These are the activations of a small neural network, seen along a few directions. Each row is one input.
Each table varies a few parts of the input and shows all the possible inputs, shuffled.
Descriptions start from the smaller parts, as in this example, which fits no table here: one of 2 separate values, together with either a single point or one of 11 places along a line or (one of 6 places along a line, together with one of 8 places around a ring).
Shared parts are said once, and a part with two or three values counts as separate values.

Other details of the inputs vary at random and push rows far along two fixed directions, the same in every table; ignore that.

A family of inputs:
r1: [-23  -1   3  11   7   4  13 -16  13   2 -18  -6 -26]
r2: [-10  -6  14  14  -2   8  17 -21   7  -4 -14   6 -19]
r3: [  3  -6   0 -21   3   3 -23  15  -2 -10  12  -3  24]
r4: [ 20 -39  10 -18  11  -2  13  -8  -6   7 -11   7 -17]
r5: [ 21 -16  15  -8 -11   5   8 -21  -2  -7  -9  14 -17]
r6: [-20   4  -6  10 -24  -3  10  24  18 -14  -7  -8  11]
r7: [ 24  -2  16   5  -6   7  -4 -21 -10  14  -4   9  -7]
r8: [-13  12   2  -2  14   9   7   0  -4   8 -24   5 -36]
r9: [  8  22 -24  15  34   8  22 -13  20  22   5   6 -15]
r10: [  3 -13   4 -10 -14 -16  -5  20  11  15  17  -7  21]
r11: [-18   2  -2 -13 -16   5  -5  19  16 -12   9  -9  -6]
r12: [ 13 -32   4 -19 -25   1  15  19  -1 -17   7  -4  24]
r13: [  5  -1   9 -21  -6   4 -11  13 -13 -11  16  11  31]
r14: [-16  12  -2  22   9   3 -11 -29  -2  -9 -10   9 -13]
r15: [-31  19 -13  28 -24  -9   1  21  15   4   4 -13  15]
r16: [-27   0 -13   6  13 -13 -17  26  11  -3   6  -2  13]
r17: [  3 -17  -3   0 -25  -5   6  15  -5   1  16 -10  27]
r18: [ 47   0  13 -16  28 -16   9 -20 -17 -13   9 -12 -12]
r19: [-21  14 -12  24  10  -2  -8 -10   2  18  -8  -3 -37]
r20: [ 53   1   6  -5  16 -14  17 -20 -25 -22   2 -11  -4]
r21: [ 31 -24  11 -23  10   7   0  -3  -9   5 -16  10 -22]
r22: [ -3  -4  -2  17  12 -14   1  -8   4  28 -13   3 -21]
r23: [-35  20 -15   8  15   7 -28  27   5 -11   6  -6   3]
r24: [-23   6   7   8 -20  -1   5  21  23 -11   4   1   7]
r25: [  2 -26  -1 -13  -5  -9  -5  26  -2  12  25  -4  13]
r26: [ 31 -13  10 -21 -10   7  20 -12 -19  -1 -25  10  -5]
r27: [ 29 -27   0  -1   5 -15   5 -24 -13   0 -20  11  18]
r28: [ -3 -24  -1 -18   4  -8 -10  10   0  -8  18  -4  30]
r29: [  4 -20   7 -24 -14 -10   4  24  17  -4   6  -3  15]
r30: [ -8  -3 -11   7  25  -3 -15 -17  -7   1 -12   6 -21]
r31: [-30  23 -10  12  -1   7 -20  32   8   8  13 -12  -7]
r32: [ 15 -23   9  -3   4  -8   7 -22  -5  23  -2  -1  -5]
r33: [-35  28  -9   5  -2   4 -11  34   1  13  12  -8  -6]
r34: [-14  13   3   3  -3  10 -22  11   1 -18  11   3  21]
r35: [ 17  -8   9 -34 -14  -2  -5  21 -10  15  20  -2  21]
r36: [  8 -29  10 -14  -5  -3  -7   7  -6 -14  22   7  38]
r37: [ 36 -20   1  -3 -15  -5   6 -23 -18  10  -7   4  -2]
r38: [ -6  -2  10  25  -2   0   8 -26  -1  15  -3   3 -11]
r39: [ 42   9  17  -1  20 -10  11 -23 -17 -20  11  -5 -10]
r40: [-27  16 -12  18  18   0 -14 -26   4  -2 -14  -2 -20]
r41: [  4  -9  -3 -30  11  -2 -16  27 -16  -3  13   6  20]
r42: [ -8  11   6   3   6  13   0 -13   8   1 -24  -3 -29]
r43: [-37  12 -12   3  -6   6  -9  32  17 -12   7  -8 -19]
r44: [-28  24  -8  12 -22  17  -2  26  12 -22  -7 -12   0]
r45: [-28  25   8  -3 -19  15   3  24   8 -13   5   1   1]
r46: [  4  -5   2 -32   2  -1 -14  16 -11  -4  13   1  27]
r47: [-34  19 -22  18 -11   2 -15  11   3 -23   4  -9  14]
r48: [  2  18  -1  13  -7   5  10 -17 -16  16 -20   0 -10]
r49: [ -5  14  -6   9 -23   8  -8  19  -2  -2   7 -11  14]
r50: [-23  17  -2  15 -24   2 -12  13   9  -2  23  -4   3]
r51: [ -9  19   1  15   5   6  -8 -17   3  19 -12  -6 -22]
r52: [-10  17 -10  23   9   8  -8 -22  -9  -9 -26   0  -5]
r53: [ 19   4  17  -2  -5   4   6 -19 -17  19  -5  13  -6]
r54: [ 37   2 -11  -9  22   4  27 -24  15  23  10   8   4]
r55: [-17   9   2  29  13  -7  -3 -25   7   1 -16  10  -2]
r56: [-17  16   9   2 -19  17  -6  21  13 -18   5  -1   1]
r57: [ 13  27 -25  25  13  11  33 -24  15  13  -3   3   1]
r58: [  5  33 -14  25  17  14  27 -26  23  14   8  10  -4]
r59: [ 11 -16  -3 -18 -31   3   4  19   0 -21   6  -3  12]
r60: [-12  12   6  32  -4  -8   5 -21  10  19 -10   5 -12]
r61: [ 11 -26   2 -24   1 -17 -12  14   4  -3  13   1  36]
r62: [ 27   3   1 -21  20 -16  -3  28 -11 -24  35 -17   3]
r63: [  5 -28  -2  -1  29  -7  -3 -15 -12   6  -9   8  -5]
r64: [ 14 -25  -2   5   8  -5   7 -27 -17  -5 -15   5  13]
r65: [ 13 -12  13 -44 -14   5   3  25  -2  -4   9   0  13]
r66: [ 18 -28   7 -11   9 -11  10  -3   4  11 -18  10 -18]
r67: [-21  19  -7  22   2  -1  -5 -21   7  17  -8  -7 -29]
r68: [ 16  -1  -1  -5   7   2   3 -21 -25  -2 -22   9   8]
Description of these inputs: one of 4 places along a line, together with either one of 2 separate values or (one of 3 separate values, together with one of 5 places along a line).
The inputs of r48 and r53 match in every part but the place on the line of 4. If r52 is changed in the same way as r48 into r53, which row does it become? -> r34
Change only the choice among 2 separate values in r18. List by row number the other rows that result. -> r54

A family of inputs:
r69: [ 36 -22  -1   2  30 -15   1 -43 -22  14 -17  12   4]
r70: [-18  26 -15  22  14   2 -15  -8  -8  -6   2  -5   5]
r71: [-29  12   5  18  -8   0  -6  -1   5   4  -5  -4 -10]
r72: [ 25 -26  11   8  14  -9  12 -49 -15  29 -41  16 -30]
r73: [ 41 -30  22 -20  -9  -4   2 -20 -20  -1 -11   8  -4]
r74: [-23  17 -13   6  26  -6  -8  11   8  12   2  -7 -18]
r75: [-24  15  -2  18 -12   4  -8   1   0   3  -8  -7 -13]
r76: [ 23 -30  17 -24 -14  -5  -3   4 -10   6   6  10  14]
r77: [-29   8  -7  17  -4   1   0   5  11  10 -14  -1  -7]
r78: [-23  19   1  12  -8  11  -2   2   6 -10 -13  -1 -13]
r79: [-25  15  -4  11  -6  10   9   3   7 -15 -16  -4 -11]
r80: [-24  18  -7  11  -9  14  -1   2   5   3 -13   0  -9]
r81: [-23  18   3  14 -10   6  -5   1   4  -9 -10  -3 -15]
r82: [-16  -7   2 -18 -34  -4  -9  52   4 -30  29 -17  30]
r83: [-25  15  -3  17 -11   6  -7   3   0   3  -8  -3 -14]
r84: [-25  12   0  16  -7   2   4   3   3 -15 -12  -7 -15]
r85: [ 35 -34   9 -39 -23   3  -5  21 -13   0  12   8  26]
r86: [-29  14   3  14  -4   8  -3   2   9   5 -10   2  -8]
r87: [ 36 -12  13  -8  46  -4   6 -49 -19  27 -26  14 -42]
r88: [ 61  -1  11   0  14   2  30 -52 -13  13 -14  12 -19]
r89: [ 55 -18  11 -26  -6  -4  18   0  -5  11  28   7  29]
r90: [-30   9  -9  13  -4   3   3   3  12  10 -14   1  -5]
r91: [-30   6  -4  21  -8  -7  -4   2   7  10  -9  -7  -8]
r92: [-24  13  -2  13  -6   7   5   5   7 -15 -16  -5 -13]
r93: [ 34 -40  14   1   9  -9  10 -49 -11  20 -28  14 -24]
r94: [-23  13 -16  25  20  -5 -11 -10   7  -7   4  -3   8]
r95: [ 57 -17   2 -35 -18  -1  11  19  -7   3  39   1  38]
r96: [ 29  -6   2 -12  32  -1  -3 -24 -19  18 -12   8 -31]
r97: [ 29 -24  12 -37 -21   5   1  14  -7 -12   7   9  22]
r98: [ -4  34  -9  22   1   5  22  -2  13 -10   6 -12  -6]
r99: [  2   2  -5 -26 -15  -3 -24  49  -5 -37  49 -10  60]
r100: [ -9  28 -15  25   3  -2  17  -2  18  15   8  -7   0]
r101: [-29  15  -1  11  -5  10   1   0  10   4 -11   3  -6]
r102: [  0   5 -14  -9 -20  -2   6  45  26  -8  54 -12  43]
r103: [ 32 -52  11 -37 -22  -9  -5  22  -2  -2  22   6  32]
r104: [-20 -14  -5 -13 -22   1  -9  40  18  -9  23  -2  27]
r105: [-17  28  -4   2  22   4 -10   8   3  -7   3  -8 -24]
r106: [ 30 -33   1 -37  17 -10  -8  16  -2   4  24   3   9]
r107: [ 29  -8   2   5  28  -7   6 -41 -24 -12 -18   6  -4]
r108: [-18  23  -8   3  24   0  -3  10   3 -13   0 -12 -24]
r109: [-30   4  -8  14  -3   7   2   0  19   2 -10   2  -7]
r110: [ -4   5  -3  -2   8  -5 -17   8  -6 -10  20  -1  32]
The inputs of r107 and r99 match in every part but one. If r98 is changed in the same way as r107 into r99, which row does it become? -> r88
The inputs of r81 and r76 match in every part but one. If r78 is changed in the same way as r81 into r76, which row does it become? -> r86
What do these inputs look like to the network? -> one of 6 places along a line, together with either one of 3 separate values or one of 4 places along a line
Change only the choice among 3 separate values in r100. List by row number the other rows that result. -> r69, r74
Change only the place on the line of 6 in r87. List by row number the other rows that result. -> r74, r96, r105, r106, r108
List by row number the other rows that have the place on the line of 6 in common with r80. -> r70, r75, r83, r85, r95, r96

A family of inputs:
r111: [ 41 -26  10 -33  -2  -5  -3   5 -16  -3  15   5  21]
r112: [-8 12 -5  6 -1  1  1  8  6  0  9 -4  7]
r113: [-18   0   1  -2  -9   3  -5  15   5  -1  -2  -2  -5]
r114: [  3 -10   7   4   1   1   1 -22  -9   3 -23   7 -12]
r115: [ 4  7 -1  1 -1  1  1  1 -1 -4  5 -2  4]
r116: [-1  2 -2 -2  6 -1 -5  3 -2  0  5  0  1]
r117: [ 14   0   0   7  12  -2  11 -23  -1   7 -10   4 -10]
r118: [  1   4  -3   9  13  -2   4 -14   1   8  -6   1 -11]
r119: [ 0 -1 -3 -2  8 -2 -3  3  1 -3  4  0  1]
r120: [-11  10  -5   1   4   0  -9  10   1  -1   9  -4   3]
r121: [-20  -2   0   3  -9   0  -9  11   3  -4  -3  -1   3]
r122: [-7 12 -5  5 -2  2  1  7  4 -8  9 -5  5]
r123: [  1   6  -2   8  11  -1   1 -14  -2  11  -5   1 -11]
r124: [ -7  12  -5   5  -1   1   1   8   6 -10   8  -5   6]
r125: [ 11  -3   0   3  18  -4   2 -20  -7   6 -12   3 -14]
r126: [-9 12 -4  2  2  2 -5  9  0 -7  6 -5  4]
r127: [-18   0   0   0 -11   3  -1  14   9   3   0  -2  -4]
r128: [ -4  -2   4  11  -6   3   4 -16  -3   1 -19   4 -10]
r129: [-16   1  -1   7 -16   2  -1   9   7  -1  -1  -2   7]
r130: [-10   6  -6   4   4  -2  -1  10   8  -2  10  -5   4]
r131: [ 51 -33  12 -27  10  -7   6 -19 -18   1  -2  11   6]
r132: [  2   7  -2   8  13   0   2 -15  -4  -1  -9   0 -12]
r133: [ -2   0   6   6  -6   5   6 -11   0   2 -17   2 -17]
r134: [ 15  -6   2 -20 -13  -2  -5  24  -3  -9  26  -3  28]
r135: [ 14   0   0   7  12  -1  11 -22  -2   9 -10   4 -10]
r136: [-20  -2  -1   5 -11   0  -5   9   6   1  -1  -1   4]
r137: [-16   2   3  -2 -12   5  -3  14   3  -6  -3  -3  -3]
r138: [-11   9  -6   4   2   0  -3   9   5   2  10  -4   4]
r139: [ -3   0   4   7  -5   3   8 -11   3   9 -17   3 -16]
r140: [ 25 -15   2 -25 -11  -2  -2  19  -3  -1  24   1  29]
What do these inputs look like to the network? -> one of 5 places around a ring, together with either one of 2 separate values or one of 4 places along a line
The inputs of r122 and r118 match in every part but the place on the ring of 5. If r133 is changed in the same way as r122 into r118, which row does it become? -> r127
Change only the choice among 2 separate values in r121. List by row number the other rows that result. -> r113
Start at r115 and move only the place on the ring of 5, one step at a time. The first step leads to r112. Which rows follow, in order? -> r138, r116, r126
Change only the place on the line of 4 in r111. List by row number the other rows that result. -> r126, r131, r132

A family of inputs:
r141: [ 35 -13   8 -13  16  -3   8 -23 -15  -3  -8   7  -4]
r142: [-32   4  -3  15   1   0 -10  -1   3  -5 -14  -3 -13]
r143: [-16  22  -5  19  -2   2   6   0  10   9   1  -7 -14]
r144: [ 33 -19   1  -7  20 -10   2 -24 -10  16  -2  10   2]
r145: [-28  12  -4  14   1   4  -7   0   8  12  -9   1 -11]
r146: [-17  20 -10  18   7   3  10  -3  14   5   1  -5  -8]
r147: [ 36 -12  13 -12   8  -4   5 -20 -19   0  -8   5 -10]
r148: [ 32 -17   2 -10  23  -7  -3 -25 -18   5  -5   7   0]
r149: [ 21 -28   6 -38 -33   0  -4  41  -1  -2  33   2  46]
r150: [-28  14  -3  11   4   6 -12   0  -1   1 -11   0 -13]
r151: [ 13 -43   7 -38 -27 -10 -12  43   1  -5  30   0  42]
r152: [ 39 -11   4  -2   9  -4  10 -29 -13   3  -4   8   6]
r153: [-21  16  -6  15  -4   6   9   2  15   7  -8  -3 -14]
r154: [ 27 -27  13  -5  -9  -3  10 -25 -11   1 -18  10  -2]
r155: [ 38 -13   7  -9   9   0  15 -25  -8   2  -5   8  -2]
r156: [-21  19  -4  12  11   1  -8   2   1  -1  -2  -7 -19]
r157: [-26  12  -7 -14 -35   7  -7  61  20 -25  36 -14  35]
r158: [-35  -1  -7  -7 -39  -1 -10  59  20 -16  34 -14  40]
r159: [ 27 -26   8 -16   9  -3   7 -15  -4  17 -13  11 -12]
r160: [-21  16 -10  15  16  -1   1   0  13   7   1  -3 -11]
r161: [-21  19  -3  12   1   7   0   2   4 -10 -13  -4 -15]
r162: [-28  10   0  18  -5   1  -4  -3   1 -12 -16  -4  -9]
r163: [ 31 -19   8 -38 -29  -3  -3  40  -3 -14  40  -5  40]
r164: [ 37 -15   1  -3  11  -6  11 -27  -9  14  -2   8   6]
r165: [ 28 -17  14 -13   1   2   1 -22 -21   1 -18  12  -4]
r166: [-21  17  -5  15   8  -2  -3   2   9  11   1  -6 -18]
r167: [-21  21  -1  18 -10  10   1  -5   5  -1 -10   0  -7]
r168: [-21  18  -9  12  19   2  -5   0   5  -4  -1  -5 -13]
r169: [-16  26  -9  20  13   0  -5  -8  -1 -10  -2  -6  -1]
r170: [-25  13  -6   9   8   5  -6   4   6  -3 -10  -3 -19]
What do these inputs look like to the network? -> one of 5 places around a ring, together with one of 6 places along a line
The inputs of r151 and r166 match in every part but the place on the line of 6. If r158 is changed in the same way as r151 into r166, which row does it become? -> r143
Start at r168 and move only the place on the ring of 5, one step at a time. The first step leads to r141. Which rows follow, in order? -> r155, r146, r160
